Each row below holds a small network's activations on one input, seen along a few directions.
In each table, some parts of the input vary, and every possible input appears once, in random order.
Descriptions start from the smaller parts, as in this example, which fits no table here: line(4) and (point or line(11) or (values(3) and ring(5))).
Shared parts are said once, and a part with two or three values counts as separate values.

Other details of the inputs vary at random and push rows far along two fixed directions, the same in every table; ignore that.

A family of inputs:
x1: [-33  15 -31  44 -42  19  39  -6 -68  90 101 -22  19  -7  61  -8   4]
x2: [ 22 -11   7  48  48  -8  19 -22   9 -67 -84 -87   0  31  53  38  -1]
x3: [  6   9  19 -33   0 -14 -15  22  14   1  -8  52  -7 -11 -64  -5  -7]
x4: [-19 -14  20 -45   2  11   2  11  28 -24  16  28 -23  -2 -55  13 -16]
x5: [ 26  -7   1  62  35 -15  21 -20   0 -49 -86 -83   4  27  39  33   6]
x6: [ 48  10   3  53  57 -15   8 -17  -3 -49 -99 -70  19  26  61  29  -2]
x7: [ -5 -10  24 -48  13  -4 -17  18  30 -28  16  35  -1  -2 -36  -1 -25]
x8: [-36  25 -37  48 -47  27  40 -10 -67  87 104 -27  25 -12  74  -5   8]
x9: [  51   13    5   62   47  -27    4  -12   -9  -45 -114  -64   18   21
   46   23    6]
x10: [  1   2  -9 -38 -17   6 -31  -4  19   8  -5  48 -27 -21 -46 -29  22]
x11: [ 27  -3  -4  80  46 -17  29 -26 -15 -42 -95 -88   6  37  55  35  10]
x12: [-19 -14  15 -32 -15  -2  -4  17  34 -16  10  26 -17  -4 -70   8 -10]
x13: [-27  42 -35  33 -17  33  15 -11 -60  88  94  -7  30 -11  82 -12   2]
x14: [ -6 -14  -4 -27 -18  -3 -29  -7  23   0 -15  40 -30 -14 -53 -22  26]
x15: [-27  23 -28  21 -24  27  19  -2 -56  72 110   0  34  -8  84 -18 -11]
x16: [ 14  -5  -5 -44 -33   0 -23   3  22  -3 -11  41 -20 -26 -45 -32  22]
x17: [ -9 -21  -7 -50   2  14 -33  -5  30 -16   8  46 -29  -5 -29 -27   8]
x18: [-10 -28  -3 -53 -28  18  -7  -5  31 -21  15  25 -38 -11 -40 -16  15]
x19: [ 41  11   3  51  50 -15   3 -13   9 -52 -91 -71  24  26  60  28  -5]
x20: [-21 -15  19 -42   6   7   2   9  25 -20  12  30 -26   2 -54  10 -12]
x21: [ -9  -7  21 -25 -15 -18 -17  24  27  -4  -1  39   1  -7 -65   2  -8]
x22: [-13  35 -28  39 -37  11  22   0 -73  95  83  -7  33 -17  65 -21   4]
x23: [ -9 -35  -1 -50 -25  12  -6  -2  24 -15  19  22 -40  -7 -44 -18   9]
x24: [ 45   9   1  54  59 -17   9 -17  -6 -43 -96 -65  18  30  59  26   0]
x25: [  3 -18  -2 -33 -37  -8 -21   1  23  -1 -11  39 -20 -19 -51 -25  23]
x26: [-17  40 -32  25 -35  30  25  -5 -61  87 101  -8  39 -17  84 -15  -1]
x27: [-18 -24  -7 -42  -9  23 -15 -12  30 -18   8  23 -46  -5 -36 -14  19]
x28: [  48   12    8   54   42  -27    2  -10    0  -46 -106  -64   19   18
   41   22    5]
x29: [  38   -4    8   64   39  -33    5  -13   -5  -43 -108  -61   14   24
   31   26   10]
x30: [  34   -3    5   71   41  -34    9  -13  -11  -33 -103  -61   16   30
   38   25   11]
x31: [-13 -13  16 -30 -10  -1   2  12  21 -11   6  30 -20  -4 -70   9  -7]
x32: [ -3 -11  23 -47  18  -2 -16  18  25 -26  10  41  -2   0 -38   0 -24]
x33: [-23 -14  19 -41  -2   9  -2  14  39 -30  15  20 -18   1 -50  13 -17]
x34: [-20  20 -27  51 -41   2  23  -3 -70  94  80 -12  33 -10  61 -15   6]
x35: [  1   9  19 -33 -10 -12 -19  26  25  -4  -2  42   4 -12 -58  -3 -12]
x36: [ -8 -12  23 -49  13  -6 -23  20  40 -33  10  38   0   2 -40  -1 -26]
x37: [ -3  -9  25 -30 -12 -20 -16  21  25  -7  -4  40  -4 -11 -69   1  -6]
x38: [ -6 -12  20 -43  21  -5 -16  17  22 -22   8  42  -5   5 -38  -2 -21]
x39: [-24  14 -25  23 -19  20  19   0 -61  76 106  -3  30  -3  78 -19 -13]
x40: [-46  25 -36  49 -30  31  29 -14 -63  90 100 -17  14  -8  65  -6  13]
x41: [ 13 -17  -4 -53 -21   4 -19   1  23  -4   3  34 -22 -16 -39 -28  10]
x42: [  6   6  21 -45   4  -2 -14  18  30 -15   5  35  -3 -12 -46   2 -17]
Description of these inputs: ring(6) and (values(3) or line(4)).
- The inputs of x29 and x4 match in every part but the ring(6) part. If x14 is changed in the same way as x29 into x4, which row does it become? => x27
- Change only the line(4) part in x3. List by row number the other rows that result. => x9, x28, x35
- Change only the ring(6) part in x39. List by row number the other rows that result. => x1, x22, x23, x34, x41
- Which other rows agree with x32 in the ring(6) part? List them by row number. => x7, x15, x17, x36, x38, x39
- Change only the ring(6) part in x25. List by row number the other rows that result. => x8, x15, x16, x18, x26
